These are the activations of a small neural network, seen along a few directions. Each row is one input.
Each table varies a few parts of the input and shows all the possible inputs, shuffled.
A made-up example of a description, with smaller parts first: one of 4 places along a line, together with either a single point or (one of 2 separate values, together with one of 5 places around a ring) or one of 11 places along a line.
Shared parts are said once, and a part with two or three values counts as separate values.

Other details of the inputs vary at random and push rows far along two fixed directions, the same in every table; ignore that.

Rows:
r1: 176, -30, 94, 23, -56, -42, 45, -30, 4, -95, -34
r2: -168, 44, 26, -173, 897, 88, -34, -151, 2, 247, -265
r3: 74, -59, 56, -61, -51, -11, 73, 20, -26, 5, 147
r4: 38, -114, -45, 26, -8, 35, 10, 119, 39, 52, 20
r5: 126, 42, 61, 108, -44, -77, 80, -38, -12, -18, -45
r6: 41, -57, 30, 55, 17, 60, 42, 130, 91, -63, 74
r7: 35, 13, 15, -18, -51, 85, 57, 76, -88, 70, 47
r8: -63, 61, 181, -105, -170, -10, -11, 58, 122, 193, 20
r9: 101, 32, -13, 95, -63, -68, 88, -13, -57, 78, -129
r10: -99, -16, 130, -250, 929, 109, -81, -167, 69, 70, -182
r11: 67, 63, 33, 17, -24, -21, 65, 50, -26, 51, 123
r12: 14, -44, -83, 89, -18, 77, 59, 111, 58, 80, 1
r13: 9, -80, -29, 74, -15, 85, 40, 133, 29, 49, 9
r14: 138, -43, 21, 26, -89, -26, 38, -18, -50, -3, -109
r15: 36, -68, -16, -70, -64, 2, 82, 37, -79, 98, 63
r16: 129, -64, 70, 1, -67, -80, 94, -51, -1, -85, -33
r17: 32, 49, -36, 16, -48, -5, 77, 69, -83, 152, 44
r18: 101, -81, 3, 7, -90, -69, 97, -37, -57, 19, -108
r19: 80, 28, 81, -20, -34, 61, 54, 67, -28, -34, 124
r20: -496, -11, -486, 34, -413, -150, -430, -109, -67, -374, 146
r21: 37, -30, -6, 87, 15, 62, 52, 89, 106, -22, 80
r22: 109, -19, 87, -44, -7, 24, 17, 30, -24, -8, 139
r23: 49, 46, -29, 1, -56, 72, 77, 53, -57, 111, 49
r24: 134, 13, 104, 57, -55, 10, 62, -25, -12, -109, -45
r25: 100, -12, 44, 77, -84, 22, 67, -14, -70, -3, -117
r26: 112, 31, -8, 75, -77, 11, 93, -27, -37, 27, -127
r27: 78, 57, 47, 4, -17, 61, 68, 28, -9, 11, 121
r28: -353, 192, -360, 95, -450, -155, -408, -243, -80, -529, 70
r29: 76, -28, 4, -57, -55, 29, 39, 69, -71, 76, 60
r30: -4, 53, 210, -20, -185, -70, -3, -38, 130, 119, -143
r31: 33, -21, -14, 92, 33, -21, 54, 108, 88, 30, 78
r32: -639, 91, -310, -251, 536, -77, -521, -392, -31, -370, -64
r33: -104, -38, 138, 12, -136, -10, -41, 103, 227, 177, -14
Each input here is: one of 3 separate values, together with either a single point or (one of 2 separate values, together with one of 5 places along a line).
Changing only the choice among 3 separate values turns r16 into r3. The same change can be made to r1. Which row results?
Answer: r22
Which other rows does r13 become when the choice among 2 separate values takes its other values? List them by row number.
Answer: r6
Which other rows does r20 become when the place on the line of 5 takes its other values? List them by row number.
Answer: r2, r4, r12, r13

Rows:
r34: 347, -167, 445, -112, 698, 238, 391, 190, 163, 552, -190
r35: 55, -68, -50, 98, -353, -11, 92, 223, 60, 56, 266
r36: 58, -102, 40, 98, -376, -33, 47, 189, 150, -34, 221
r37: 209, 34, 49, 145, -373, -132, 108, 45, -58, -98, -8
r38: -241, 133, -129, -123, 152, -77, -210, -351, -136, -252, -223
r39: -411, 113, -197, -167, 306, 56, -298, -106, -31, -23, -25
r40: 225, -66, 33, 76, -436, -77, 106, -6, -84, -78, -16
r41: -215, 202, -112, -53, 209, -75, -251, -357, -88, -219, -215
r42: 52, -55, 51, 73, -360, 0, 39, 188, 114, 2, 183
r43: 46, -11, 33, 62, -365, 20, 27, 188, 72, 40, 211
r44: -397, 56, -230, -146, 323, -41, -268, -136, 7, -113, 84
r45: -187, 196, -92, -111, 269, -102, -266, -330, -92, -216, -230
r46: 215, -115, -147, 179, -298, 84, 102, 209, -64, -207, 287
r47: -412, 109, -168, -158, 279, 51, -317, -125, -13, -61, -54
r48: 231, -45, 32, 93, -428, -97, 100, 11, -87, -71, 3
r49: 203, -25, 36, 165, -413, -111, 66, 17, -97, -71, 1
r50: 330, -175, 350, -96, 734, 231, 438, 210, 101, 607, -117
r51: 178, 22, 29, 202, -446, -76, 126, -4, -32, -93, -33
r52: -389, 135, -123, -194, 330, 26, -284, -169, -21, -62, 24
r53: 318, -203, 295, -76, 735, 199, 425, 224, 125, 574, -84
r54: -395, 23, -160, -130, 287, 1, -313, -119, 57, -127, -47
r55: 181, 7, 15, 175, -473, -73, 137, 10, -48, -108, -37
Describe the family of inputs behind these rows.
Answer: either a single point or one of 9 places around a ring or (one of 2 separate values, together with one of 6 places along a line)
Start at r51 and move only the place on the ring of 9, one step at a time. The first step leads to r55. Which rows follow, in order?
Answer: r38, r40, r48, r49, r37, r45, r41
Which other rows does r50 become when the place on the line of 6 takes its other values? List them by row number.
Answer: r34, r39, r47, r53, r54

Rows:
r56: 79, 21, 58, 29, -63, -37, 55, -27, 41, 30, -72
r57: -259, 84, -245, 16, -65, -34, -252, -72, -63, -201, 38
r58: 90, -19, 10, 55, -33, -17, 79, 12, -61, -19, -65
r59: -282, 27, -180, -37, -88, -49, -268, -82, 36, -205, 6
r60: 56, -72, -26, 59, 24, 14, 37, 81, 23, 11, 27
r61: -9, -50, 30, -11, -47, 3, 53, 44, 57, 83, 9
r62: 0, -46, 32, 11, -27, -15, 40, 50, 71, 72, 18
r63: 4, 9, 37, 39, -34, 7, 22, 62, 57, 90, 12
r64: 55, -28, -32, 29, -14, 65, 42, 76, -4, 29, 6
r65: 36, -5, -33, 31, -8, 30, 70, 56, -25, 74, 32
r66: -184, 74, -220, 12, -94, -74, -228, -179, -91, -233, -39
r67: 10, -48, 36, 38, -13, -17, 23, 60, 84, 60, 19
r68: 15, -13, 37, 7, -52, 46, 15, 72, 64, 59, -16
r69: 37, 2, 58, -48, -54, -23, 10, 33, -26, 142, -32
r70: 71, 20, 65, 27, -49, -45, 61, -2, 25, 21, -84
r71: 111, 26, 71, 8, -30, -28, 70, -11, -15, -40, -7
r72: 120, -1, 69, 10, -47, -8, 38, -43, -8, -27, -2
r73: 15, -57, 44, 35, -12, -8, 9, 75, 88, 42, 5
r74: 33, -41, 39, -36, -18, 20, 64, 36, 16, 22, 81
r75: 23, -6, -38, 10, -28, 47, 82, 51, -40, 83, 23
r76: 111, 7, -14, 54, -34, -20, 77, -23, -27, -6, -47
r77: 87, -33, 23, 64, -40, 15, 73, -24, -62, -10, -55
r78: -124, 78, 67, -281, 808, 71, -74, -229, -129, 188, -258
r79: -230, 109, -156, -107, -115, -81, -263, -123, -125, -162, 66
r80: 114, 29, 64, 7, -35, -20, 62, -39, 1, -31, 1
r81: 62, -84, -34, 29, 7, 42, 42, 76, 24, -1, 12
r82: 65, -62, 46, -18, 5, 38, 27, 61, 52, -29, 59
r83: 91, -13, 98, 18, -43, 12, 56, -41, -34, -34, -9
r84: 49, -5, 79, 27, -60, -36, 49, 3, 6, 13, -90
r85: 51, -19, 89, 41, -77, -6, 47, -28, 6, 22, -78
r86: 93, 1, 89, 7, -34, -16, 64, -5, -33, -44, -15
r87: 24, 16, 42, -35, -39, 44, 64, 36, -12, 53, 76
r88: 36, 17, 43, -11, -24, 27, 54, 44, 2, 43, 86
r89: -5, 9, 35, 11, -45, 10, 42, 51, 44, 104, 12
r90: 53, -42, 44, 17, 8, -3, 34, 52, 45, -2, 95
r91: 106, 4, -9, 55, -30, -28, 86, 6, -44, -15, -56
r92: 31, -63, -41, 11, -12, 22, 80, 51, -11, 51, 30
r93: 45, -5, -30, 60, 5, 29, 51, 67, -12, 60, 32
r94: -15, 7, 33, -12, -63, 29, 55, 44, 28, 115, 2
r95: 41, -61, -38, 34, 1, 3, 66, 57, 2, 39, 43
r96: 58, -51, 52, 14, 13, 8, 22, 66, 49, -19, 79
r97: -222, 90, -153, -14, -129, -96, -256, -186, -23, -202, -62
r98: 45, -42, 42, -11, -5, 0, 54, 44, 29, 14, 92
r99: 51, 7, 54, 13, -4, 35, 19, 67, 19, 12, 70
r100: -257, 113, -169, -28, -69, -46, -248, -100, -39, -206, 102
r101: -297, 98, -174, -9, -89, -52, -277, -79, 5, -165, 13
r102: -139, 22, 54, -200, 874, 79, -56, -204, -15, 119, -216
r103: 58, -5, 48, -16, -23, 64, 28, 63, 24, 0, 56
Changing only one part turns r59 into r81. The same change can be made to r68. Which row results?
Answer: r64
Changing only one part turns r67 into r102. The same change can be made to r94. Which row results?
Answer: r75
Describe the family of inputs behind these rows.
Answer: one of 3 separate values, together with either a single point or one of 5 places around a ring or (one of 2 separate values, together with one of 5 places along a line)
Which other rows does r95 become when the choice among 2 separate values takes its other values? List them by row number.
Answer: r65
Which other rows does r93 become when the choice among 2 separate values takes its other values? List them by row number.
Answer: r102

Rows:
r104: 87, -69, 65, 44, 234, 1, 118, -39, -30, 45, -248
r105: -394, 129, -349, -1, 57, -34, -304, -102, -32, -173, 132
r106: -369, 145, -131, -98, -119, -145, -239, -301, -67, -218, -78
r107: 29, -57, 135, -165, 295, 55, 65, 157, 27, 168, -7
r108: 133, -25, 178, -16, 274, 42, 159, -87, -62, -29, -31
r109: 212, -156, -2, 160, -560, -5, 165, 312, -29, 159, 254
r110: -241, -64, -309, 130, -772, -49, -255, 177, 132, -303, 336
r111: 362, -174, 65, 272, -526, -121, 250, 213, 13, -109, 180
r112: -32, -155, 122, -126, 233, 142, 18, 67, 124, 157, 6
r113: 84, 106, 204, -143, 135, 15, 117, -141, -20, 153, -138
r114: 137, 70, 166, -115, 152, -25, 68, -128, 4, 153, -161
r115: 188, -139, -8, 192, -499, 51, 182, 378, 210, 57, 296
r116: 235, 25, 136, -50, 264, 38, 71, -87, -57, -24, -38
r117: 144, 76, 128, -42, 204, 140, 143, -49, -93, 82, -200
r118: 372, -132, -22, 278, -568, -32, 204, 220, 13, 6, -24
r119: -232, 167, -271, -26, -68, -23, -323, -221, -141, -300, -137
r120: 222, -64, 109, 2, 304, -22, 76, -80, -24, -16, -86
r121: -428, 8, -203, -171, -6, -29, -379, -73, -15, -198, 81
r122: 85, -16, 134, 6, 237, 104, 181, -63, -63, 83, -215
r123: 379, -19, 94, 172, -567, 15, 239, 174, -52, -102, 226
r124: 50, -1, 64, -100, 310, 27, 91, 98, -103, 233, -2
r125: 143, -23, 145, -62, 187, -91, 83, -115, 45, 168, -210
r126: -412, 64, -316, -34, 7, -11, -345, -133, -33, -173, 108
r127: -357, 92, -189, -63, -97, -238, -282, -278, -32, -239, -110
r128: -422, 37, -287, -75, -10, -17, -361, -151, -82, -146, 83
r129: -12, 150, 313, 64, 213, 38, -28, 31, 155, 183, -139
r130: 13, -14, 53, -48, 331, 105, 130, 137, 175, 165, 58
r131: 25, 42, -25, 14, 354, 68, 156, 84, 37, 220, 64
Describe the family of inputs behind these rows.
Answer: either a single point or (one of 2 separate values, together with one of 6 places along a line) or (one of 3 separate values, together with one of 5 places around a ring)
Which other rows does r114 become when the choice among 3 separate values takes its other values? List them by row number.
Answer: r116, r119
Which other rows does r130 become when the choice among 2 separate values takes its other values? List them by row number.
Answer: r131
Which other rows does r106 become when the place on the ring of 5 takes its other values? List them by row number.
Answer: r113, r114, r125, r127
